Each row below holds a small network's activations on one input, seen along a few directions.
In each table, some parts of the input vary, and every possible input appears once, in random order.
Descriptions start from the smaller parts, as in this example, which fits no table here: ring(5) and (point or ring(11) or (values(3) and line(4))).
Shared parts are said once, and a part with two or three values counts as separate values.
(in the rows, 128 means zero)

Other details of the inputs vary at random and push rows far along two fixed directions, the same in every table; ignore that.

Table:
x1: [ 38  66 235 140 169 187 152 182  86  61 144]
x2: [194 223  85  86  80  55  83 163 141 157 120]
x3: [ 40 128 221 168 204 223 130 161  95  47 143]
x4: [ 81  73 234 134 167 183 135 158  84 105 106]
x5: [134  62 131 115 170 106 141  70 168 164 147]
x6: [131 218 122 149  87  55  78 159 142  80 119]
x7: [156  60 134  99 182 127 143  82 153 198 140]
x8: [148  69  99 107 173  95 127  65 181 195 142]
x9: [154 194  91 162  58  84 111 193 115  98 104]
x10: [ 54 104 184 165 141 208 187 146  80  88 120]
x11: [199 101  85  73 209 144 135  30 181 192 147]
x12: [127 215 119 143  86  63  66 157 137  81 100]
x13: [165  77  85 127 156 180 154  64 159 151 125]
x14: [177  55 120  74 149 118 146  56 167 212 134]
x15: [158  57 147  88 151 129 160  79 153 190 153]
x16: [132 151 113 109  65  40  70 176 136 123  83]
x17: [ 78 105 180 188 164 208 156 160  85  74 168]
x18: [139 211 109 110  86  62  81 177 134  69 120]
x19: [158 200  63 145  35  31 137 149 141 149 110]
x20: [180 197  46 155  53  41  78 155 135 138 119]
x21: [ 55 116 235 116 181 237 160 167  79  39 161]
x22: [175 198  51 141  37  44 118 156 141 137  93]
x23: [134 206 108 103  82  78  58 172 131  72  88]
x24: [199  91  97  67 194 153 122  11 181 178 119]
x25: [136 203  88 163  62  80 127 202 117 122 111]
x26: [ 97 165 163 152  80  52  83 202 106  95  97]
x27: [132 162 115 109  61  43  92 194 128 150 119]
x28: [ 97 164 164 150  77  59  74 199 107  96  84]
x29: [ 50 108 211 184 152 227 197 183  70  51 143]
x30: [ 92 196 130 174  52  75 142 191  87 102 117]
x31: [204  96  98  73 198 137 147  16 185 175 154]
x32: [112 200  93 169  64  64 109 182 101 139 123]
x33: [150  85  67 124 143 124 154  27 158 194 143]
x34: [174  96 130  63 177 183 133  46 159 165 130]
x35: [ 49 111 191 183 144 188 174 150  72  87 155]
x36: [ 37 102 210 189 155 231 138 163  58  64 132]
x37: [166 195  82 163  58  68 122 184 131 109 126]
x38: [ 35  71 222 140 178 194 142 192  85  77 140]
x39: [ 79  75 234 123 146 192 141 166  83 113 113]
x40: [ 44  67 242 132 154 195 164 179  81  81 152]
x41: [141 192  81 164  57  55  88 159 111 129 119]
x42: [154 193  60 137  31  48 113 142 137 150  74]
x43: [ 42  62 240 126 156 204 154 174  77  83 135]
x44: [175  86  69  59 193 142 123  18 195 149 141]
x45: [199  98 100  51 178 155 139  28 174 184 144]
x46: [170 171 108 106  58  28  91 181 135 184 113]
x47: [155 205 105  83  68  79  72 157 134 107  98]
x48: [ 74 118 248 134 203 237 143 156  68  46 126]
x49: [185  96  50 127 161 148 158  73 176 185 154]
x50: [125 168 180 141  76  53 104 216  93 109 108]
x51: [ 25 102 214 184 146 225 153 157  55  71 122]
x52: [172  75  77 132 172 172 152  59 161 156 155]
x53: [149  93  88  76 208 164 129  58 178 142 153]
x54: [201 102 105  58 176 147 152  33 178 182 163]
x55: [128  99  85 131 152 151 183  76 151 182 139]
x56: [148  86  65 117 139 124 172  27 160 196 131]
x57: [125 200  89 175  72  70  92 189 103 132 133]
x58: [ 58  61 206 124 168 177 138 158  98  83 126]
x59: [156  74  84 135 165 174 131  54 155 160 141]
x60: [140  88  95 146 158 143 154  61 145 161 173]
x61: [ 43  61 240 125 154 212 144 171  80  85 120]
x62: [124 189  87 149  42  63 112 150 115 138  83]
x63: [ 74 121 194 106 187 221 144 158  95  78 155]
x64: [195  87  57 130 161 140 156  53 181 171 172]
x65: [121 201  79 158  59  55 125 171 113 152 113]
x66: [120 212 145 102  76 100  86 199 100  69 111]
x67: [174  77  61 111 143 154 164  36 175 180 114]
x68: [157  87  72 142 179 165 143  75 155 176 170]
x69: [154 191  91 166  61  91  84 188 114  98 100]
x70: [130 200 108 182  83 108 102 228  99  94 134]
x71: [181  51 117  83 171 108 141  46 169 205 126]
x72: [163  96  86  97 184 140 109   5 202 159 123]
Description of these inputs: line(4) and (ring(8) or (values(2) and ring(5))).
- The inputs of x36 and x57 match in every part but the line(4) part. If x39 is changed in the same way as x36 into x57, which row does it become? => x46
- The inputs of x59 and x17 match in every part but the line(4) part. If x42 is changed in the same way as x59 into x17, which row does it become? => x19
- Which other rows does x48 become when the ring(5) part takes its other values? List them by row number. => x12, x44, x45, x66
- Which other rows does x25 become when the ring(8) part takes its other values? List them by row number. => x32, x49, x55, x57, x65, x68, x70
- Which other rows does x16 become when the line(4) part takes its other values? List them by row number. => x1, x38, x58
- A walk changes only the line(4) part. It starts at x32 and steps to x35. List the rest of the walk in order. => x33, x51

Table:
x73: [183  77  52 129 152 134 168  62 169 209 169]
x74: [179  94  47 144 161 143 175  46 167 199 173]
x75: [ 96 109 195 119 185 221 127 133 103  69 128]
x76: [ 68  73 219 131 167 176 146 148  94 113 133]
x77: [152  95  48 144 164 156 164  16 173 169 148]
x78: [ 81 102 204 112 193 211 141 134 109  71 144]
x79: [169  76  59 134 172 151 153  57 172 179 166]
x80: [146 173 124 103  78  50 107 168 130 137 119]
x81: [135 165 132 121  94  69  69 161 129 114  97]
x82: [176  77  86  64 179 111 128  26 197 180 148]
x83: [133 149 146 122  92  83 100 166 115 136 106]
x84: [ 53  99 157 177 148 206 167 124  95  84 126]
x85: [155 180 129 109  87 101 102 168 116 120 107]
x86: [ 72  83 211 121 164 168 150 150  99 111 142]
x87: [ 75 115 159 194 180 222 164 145  92  77 164]
x88: [145 183 129 102 111 111  92 157 129  92 113]
x89: [105 158 102 168  67 106 148 152 105 128 110]
x90: [161 177 117 111  78  70  93 163 124 140  98]
x91: [119 145 144 121 109  74  81 152 130 117 107]
x92: [113 125 123 161  92 112 120 161 116 114 108]
x93: [144 183 134 104  87  83 112 177 121 120 120]
x94: [165 184 118  97  87  88 108 160 128 126 115]
x95: [162 103  44 144 139 136 177  30 166 192 148]
x96: [123 159 137 114 101  60  84 159 134 113 114]
x97: [ 75  64 183 168 141 196 176 155  88 115 130]
x98: [144 178 128 116  99  88  74 161 127 105  95]
- Describe the family of inputs behind these rows. => values(2) and (ring(5) or ring(8))
- The inputs of x91 and x76 match in every part but the values(2) part. If x88 is changed in the same way as x91 into x76, which row does it become? => x94
- Which other rows does x93 become when the values(2) part takes its other values? List them by row number. => x78

Table:
x99: [104 100 125 150 127 136 167 117 120 149 135]
x100: [122 201 108 156  75  85  91 197 108  96 116]
x101: [156  84 130  76 186 123 109  66 175 153 142]
x102: [136 113 109 109 175 168 137  65 157 122 143]
x103: [127 163 129 111  60  53  79 154 127 121  70]
x104: [ 99 113 167 152 149 194 163 153  98  94 141]
x105: [121 108 117 150 122 136 152 115 129 154 135]
x106: [136 178  94 159  56  59 109 174 116 127 120]
x107: [213 150  26 100 117  72 105  52 185 186 126]
x108: [ 97 170 164 152 130 164 120 179  92  60 125]
x109: [102  76 182 122 153 132 135 142 118 140 138]
x110: [164 102 148  63 161 157 144 101 142 162 140]
x111: [ 86 106 163 164 153 185 153 150  97 100 133]
- Describe the family of inputs behind these rows. => values(4) or line(9)
